These are the activations of a small neural network, seen along a few directions. Each row is one input.
Each table varies a few parts of the input and shows all the possible inputs, shuffled.
Descriptions start from the smaller parts, as in this example, which fits no table here: ring(8) and (point or (values(2) and line(4)) or line(9)).
Shared parts are said once, and a part with two or three values counts as separate values.

Table:
R1: [ -1   2  -4  -2   2 -13 -12  11   1   6   1  13  -1   6]
R2: [-13   6  -5  -6  -5   4   2  -3   6   9  -3  -4   4  -8]
R3: [-6  1 -5 -3  0 -8 -3  9  0 -1 -4 12  3  5]
R4: [ -6   5  -7  -5   1  -1 -16   3   6  18   2  -3   0  -7]
R5: [ -2  -8  -3  -3   3  -4  -7   0   9   0 -14  -1  -2   6]
R6: [-10  -6   1  -5   2  -2  13  -2  12 -11 -16   0   8  -1]
R7: [  7  -5  -7  -4   9  -8 -22   4   8   8 -10  -1 -11   9]
R8: [ -4  -6  -1  -3   0  -3   1  -3  11  -2 -14   1  -1   5]
R9: [ 34   0  21  28  -5  20  17  -9 -39 -22  39  -6 -15   2]
R10: [  4  -8  -3  -3   6  -8 -17   3  10   7  -9   1  -6   6]
R11: [ 35   1  18  25  -5  27  14 -21 -36  -9  39 -18  -8 -11]
R12: [-10   1   1  -6  -3  -7  10   5   2  -7  -5  13   7   3]
R13: [ -6  -9   2  -5  -1  -3   6  -2  12  -7 -15   1   1   2]
R14: [  3   4  -8  -3   5 -13 -18  12  -1   7  -1  12  -6   8]
R15: [-12   4  -7  -5  -2   3  -6   0   4  11  -3  -6   4  -8]
R16: [ -2   8 -10  -6   3  -1 -22   4   4  18   0  -5  -4  -4]
R17: [ 46  -8  24  28  -1  23  18 -15 -25 -16  34 -23 -12   9]
R18: [-8  4 -3 -3 -2 -7  5  4  2 -3 -4 13  5  5]
R19: [-14   4   1  -6   0  -6  16   5   2 -12  -6  12  14   0]
R20: [-19   6  -2  -7  -2   4  14  -2   6   0  -6  -6  14 -15]
R21: [-16   3  -1  -7  -5   3   7  -2   6   4  -6  -4   7 -12]
Changing only one part turns R15 into R5. The same change can be made to R2. Which row results?
> R8
What do these inputs look like to the network?
> values(3) and (point or line(6))
Which other rows does R4 become when the values(3) part takes its other values? List them by row number.
> R1, R10
Which other rows does R17 become when the values(3) part takes its other values? List them by row number.
> R9, R11
Start at R14 and move only the line(6) part, one step at a time. The first step leads to R1. Which rows follow, in order?
> R3, R18, R12, R19

Table:
R22: [ 12 -13  18   7  10  -6  22  13   5 -24  -1   0   9  20]
R23: [ 15  -2   6   9   3   8  -8  -8 -15 -11  12   0 -21  -7]
R24: [ 36 -15   9  13  22 -14 -11  11   1 -13   3   3   1  28]
R25: [ 40  -8   7  11  24 -18 -11  13   0  -8   3   3 -11  34]
R26: [ -8  10 -24 -24   8 -11 -49  10  26  51 -19 -20  -7 -13]
R27: [  3 -12  14   8  -4  11   6  -8 -16 -14   7  -2 -12 -14]
R28: [ 27   2  -3  19   1  17 -24  -7 -27   8  24 -15 -10   0]
R29: [ -7   9   6   5 -12  26  41 -16 -26 -20  13 -14  18 -19]
R30: [-31   7 -20 -27   4 -33 -24  27  22   4 -31  39   0  19]
R31: [ 32   9  -5  18   3  13 -25  -6 -28  13  23 -16 -22   7]
R32: [ 27  10   4  17  -1   7 -19  -2 -22  21  41  -5  -1  -5]
R33: [ 27 -13   3  14   5   5 -28 -10 -20  -2  11   1 -19  -7]
R34: [  4  10  14  10 -11  15  15   0 -17   9  36  -6   6 -13]
R35: [  4  -4  17   0   7  -3  50   0   4 -41  -9   3  29   8]
R36: [  3   2   7  12  -9  25  11  -3 -23  -4  19 -18  -3  -7]
R37: [ 16  21   6  12  -4  12   2  -1 -17  11  41  -5  -4  -6]
R38: [-15   2 -27 -26   9 -44 -42  33  16  19 -26  40 -11  24]
R39: [ -1   7   4  12 -11  23  25  -7 -23 -12  17 -17   2 -13]
R40: [  0  15  11  10 -13  14  30  -3 -17   1  33  -5  11 -19]
R41: [-27  14 -18 -26   6   0 -31   3  33  35 -21 -20   3 -16]
R42: [ 33 -16   1   9   0  -2 -19 -10   0   6  -2   1 -30  28]
R43: [ 32  -7   1  12   6   0 -29  -8 -20   2  11   0 -31   0]
R44: [ 28 -23   5  12  -2   1 -19 -11   1   2  -2   1 -17  21]
R45: [-41   4 -12 -23   0   3 -14   2  36  34 -22 -22  15 -24]
R46: [-56   8 -17 -25  -4 -24  21  11  24 -14 -48  43  32   1]
R47: [ 16 -12   7   7  -5   4   1 -10   6  -8  -1  -1 -19  21]
R48: [ -5  17  14   3 -14  17  46 -12 -20  -8  29  -1  26 -25]
R49: [ -5 -14  14   1 -16   9  42 -21   4 -26 -13   0  11   2]
R50: [-22  -6 -27 -21   9 -41 -41  30  19  15 -27  39   1  18]
R51: [ -2  -6  11   8  -6  10  20 -13 -16 -21   4   0  -7 -20]
R52: [ 15  13  -1  14  -2  22  -3  -4 -22  -2  24 -16 -12   0]
R53: [-45   9 -18 -21   0   5  -1  -5  38  25 -29 -20  18 -28]
R54: [ 31  17   2  15   1   2 -20  -1 -24  26  41  -5 -13   2]
R55: [-16   1 -24 -20   9  -9 -48   7  30  47 -18 -21   4 -19]
R56: [ 24  -3  11   7  18 -10   9  13   5 -23   3   1  -1  27]
R57: [  8  -7  14   7   8  -7  35  10   5 -32  -4   1  13  13]
R58: [-46  -2 -14 -23  -3 -31  -8  26  24   2 -33  37  11  11]
R59: [  4 -22  14   7 -12   7  14  -9   6 -10  -5  -3 -10  14]
R60: [-52  10 -17 -27   3   9  16 -17  38  17 -34 -17  36 -32]
R61: [-50   5 -19 -21  -5 -29   5  21  25  -6 -41  39  15   6]
R62: [ -8  -3  14   1  -6  13  35 -23 -18 -30   0   3   8 -25]
R63: [  0 -16  11   7 -15   5  27 -12   5 -18  -9  -3  -5   7]
What do these inputs look like to the network?
> line(6) and (values(2) or line(5))
Changing only the line(6) part turns R49 into R44. The same change can be made to R62. Which row results?
> R33
List by row number the other rows that have the line(6) part in common with R27.
> R22, R34, R36, R45, R58, R59
Start at R38 and move only the line(6) part, one step at a time. The first step leads to R50. Which rows follow, in order?
> R30, R58, R61, R46
Which other rows does R38 become when the values(2) part takes its other values? List them by row number.
> R26

Table:
R64: [ 15  -2   1   3   9 -13  -8  12   1  -4   1   9  -5  20]
R65: [-53   2 -20 -33   1 -19  -3  11  43  13 -47  11  22  -7]
R66: [ -5   2  10   3  -4   4  32  -4 -10 -22   5   7  14  -7]
R67: [ -1   0  -8  -3   2 -15 -16  11  -1   1  -7  20  -7  13]
R68: [  4  -7  13   8  -7   4  25  -4  -4 -20   4   5   2   8]
R69: [ 14 -13   7   6   5  -3   2  -1  -3 -16  -5   2  -8  12]
R70: [ -2   6 -11  -4  -1  -4 -29   5  -2  23   5   2 -11  -6]
R71: [  4   2   7   7  -9  17  13 -12  -7   2  13 -15  -1  -7]
R72: [ 15   3  -4   3   6   0 -22   3  -1  19  12 -10  -6   2]
R73: [ -7  12   4   4  -5  19  18  -8 -13  -2  15 -14  11 -22]
R74: [ 15  -5   2   6   3  11 -12 -12  -4   6   5 -17 -11  -5]
What do these inputs look like to the network?
> point or (values(2) and line(5))

Table:
R75: [-14  -6  -6 -10  -2 -15  -2   6  15  -1 -21  18   2  11]
R76: [ 15   8  15  18 -10  12  26  -7 -36 -18  34   8   1  -6]
R77: [  7  -2 -12  -8   8 -11 -38   7  19  30  -9  -6 -11  10]
R78: [ 24   9  11  20  -9  12   5  -1 -38  -4  42   3 -11  -1]
R79: [-29   7   2  -4 -19  45  25 -37   7  16   1 -50  13 -52]
R80: [  7   7  19  14  -7  13  42  -5 -22 -23  27   0  13  -7]
R81: [-19  17 -24 -19   9 -14 -40  15  16  37  -9   1   3 -11]
R82: [-30  14 -22 -18   0 -19 -25  19   8  19 -13  21   3  -5]
R83: [ -5  -4 -10  -7  -1 -15 -23  10  12  13 -13  13 -11  16]
R84: [ 25  -3   7  15   0   7  -2  -2 -18  -9  16  -4 -15  12]
R85: [-49  12 -14 -26   1 -16  13  16  26   3 -28  15  32 -11]
R86: [ 35   9   9  22   0  17 -10  -6 -31  12  46 -15 -11  -7]
R87: [ 36  -3   5  16   9  12 -17  -6 -12   8  20 -23 -15   6]
R88: [ 13 -15   1   3   3  -5 -15  -1   1  -4  -8   2 -18  11]
R89: [ -5 -17  10  -3   4  -2  22  -5  18 -22 -23  -2   8   7]
R90: [-41  12 -18 -21  -2 -19  -4  15  12   6 -22  26  17 -10]
R91: [  3 -16   5   0   2  -5   5  -6   3 -18 -16   8  -5   6]
R92: [ 16  -4  10  12  -1   7  18  -7 -16 -24   8   2  -3   7]
R93: [ 24 -14  -1   4  12   0 -30  -5   7  13  -4 -18 -18   5]
R94: [-23  -6  -2 -14   0 -13  15   7  30  -5 -27   8  15  11]
R95: [  9  -5  15   9   2   8  35  -6  -2 -28   0  -7   9   7]
What do these inputs look like to the network?
> point or (line(4) and line(5))
Which other rows does R93 become when the line(4) part takes its other values? List them by row number.
> R88, R89, R91
